[-15, 29, -14, 35, -49, 40, 37] >> 40

[[-30, -20, -2, 12, -6, 0, -19],
 [47, 24, 18, -9, 25, 12, 20]] >> 0

[0, 16, 28, -20, 41, -29, -45] >> -29

[8580, 2448, 5474, 8249] >> 5474

[0, 8, 8, 2, 4, 5] >> 4

[229, 770, 795, 287, 526] >> 287

[[1079, 5001, 6731, 1839, 5395],
 [5282, 9036, 7176, 1636, 5298]] >> 1839

[1, 5, 2, 7, 4, 5, 5] >> 5
---
[[-29 -38 -75  19  51]
 [ 15 -51 -55   1  26]
 [ -1 -23 -56  10  42]]
-1

[[  0  -2   4 -15]
 [ 12   5 -74  51]
 [ 44 -20  47 -66]]
44

[[ 71 -49 -47  35 -51]
 [-37  65  78   7  -7]
 [-38  47  71 -42  40]]
-38

[[-50  70  65  62]
 [ 18  -8 -32   4]
 [ 27 -14 -43   2]]
27

[[ 70 -13  13 -67]
 [ 59   0  -1  63]
 [ 56 -17   1 -65]]
56

[[  5  27  12  29 -76]
 [ -7   6  25  31 -56]
 [-15  17   3  30 -45]]
-15

[[ 69 -51  24  57  55   1   5]
 [ 81 -77  -2 -29   0 -29   1]
 [ 44 -22  14  80  67  20   9]]
44

[[-56  49 -74 -42]
 [ 65  60 -67 -45]
 [ 31  17 -17 -12]]
31

[[  4  16 -83   3 -42 -41 -15]
 [ -1   2   1   2   1   1  -1]
 [-11  26 -31 -44  -3 -25 -13]]
-11

[[-48   5  44 -24]
 [-48  23  49  39]
 [-51  -7  59 -69]]
-51
---
[  3 -12  76  41 -46] result: 3

[-13  28 -10  48 -71  11   2] result: 2

[[-43 -51  53  32 -19  26 -30]
 [ 38 -40 -35  53  83 -25 -30]
 [ -2 -51  18  75  42 -25 -39]] result: -19

[ 13  17  63 -67 -26 -43   7] result: 7

[-31  69 -84  31  58] result: 31

[ 12 -46  -5  77 -81  54  39] result: 12
---
[[ 23  56 -36   6 -63 -80 -78 -77]
 [ 82  43  80  74  58  70  71  42]
 [ 75  46  84  63  60  42  60  21]
 [ 23  36 -11   4 -57 -76 -63 -83]
 [ 24  50 -45   8 -77 -84 -69 -79]
 [-50 -57  81 -59 -57  81 -30 -24]
 [ 81  45  84  77  61  56  75  46]
 [-69  77 -71 -19 -79 -87 -78 -78]
 [-50 -83  79 -54 -62  83 -31 -17]
 [-46 -67  79 -56 -53  81 -16 -18]
 [ 83  46  78  64  63  56  70  38]] value 38

[[  2  61 -70  49  28  46]
 [ 39  36  -3  18  36  30]
 [ 49 -37 -44  53  18 -57]
 [ 49 -54   5  66 -17  32]
 [-73  55 -46   7  72   1]
 [ -9 -23  31  72  44  62]
 [-19  33  60 -40 -68  65]
 [ 34  70 -52  11  72 -24]
 [ 61 -22 -55  14 -18   6]
 [ 54  46  28 -46  -5 -20]] value -20

[[  3 -51  -2 -35 -20  13 -40 -16 -26  21  -5 -14 -16   4 -13]
 [-30  12  32  59  45 -19  90  36 -13 -32  -1 -65 -15  83  16]
 [-50  40 -21   8  40 -31  17  44 -34 -51 -37  -7  48  12  48]
 [-47  -7  -7  11  32 -15  32  36 -51 -27 -27 -31   7  60  21]
 [ 30  60  11  19  18   3 -53  44  27 -11  15  12  49 -10 -47]
 [-35  22  -1  10  53 -16  26  21 -42 -25 -14 -18  45  22  48]
 [ 12 -62   8 -25   1  30 -63  12 -53  41  10 -24  -8  54 -63]
 [-29 -21   6  -5  10 -10  37 -16 -22  -9 -13 -29  -8  11  50]
 [-23 -41   7 -23   0  -6   7 -19 -31  -1 -14 -38 -10  14  38]] value 38

[[-54  -6 -70  34 -40  20]
 [ 34 -17  -8  14 -12  16]
 [-17   1  23 -58  38 -19]
 [ 31  -6 -38   9  43 -72]
 [ 39   9  18   0 -10  18]
 [-33 -16  21 -20  46 -23]
 [-15  -6  14 -30 -59  -4]
 [-21 -22 -22 -45 -31   7]] value 7

[[ -5  -1   6  12 -10   6   8   1  14  -7   9  -5   0]
 [-20   1 -45  63 -61  34  52 -23  66 -16  56 -52  67]
 [-12   0 -13  33 -36  19  28  -8  35  -9  30 -28  39]
 [-11   0   4  26 -34  14  22  -1  29  -8  23 -20  39]
 [ -1   0  -9   6  -8   3   7  -2   5   1   7  -7  15]
 [-15  -3   8  32 -34  19  26  -1  32 -13  27 -23  24]
 [ 28  -4  30 -70  74 -43 -56  22 -77  21 -61  62 -79]
 [-13   1 -21  35 -37  20  30 -14  36  -9  32 -30  43]] value 43

[[ 27  -2  67   0  12  -3   0  22  10  25 -16]
 [  0   0 -23  11 -33  10 -17   0  33  30  39]
 [-27 -59  31 -89  26   0 -15 -48 -61 -48 -65]
 [  0  14   0  28 -35   0  -5   9  37  11   0]
 [ 29 -13 -23   0   1  46 -15 -12 -47 -63 -49]
 [-22 -29 -14   0  45  22   0 -41  -5  51  26]
 [ 19  17 -19  52  25   0 -60  60  74  23   5]
 [  0   3   4  55   6  29 -22   0   5 -39 -40]
 [-31 -28 -28 -43 -48  13  -4 -43   0 -27  52]] value 52

[[ -5 -36  -8  15  -6   9  44   8  19]
 [  5 -41  19 -36   7   6 -67   4  39]
 [-16 -34 -71  24 -23 -13 -61  14 -18]
 [ -7 -32  -8  14  -5  10  47   7  17]
 [ -6  -2 -46 -36  21   8  34 -39  33]] value 33
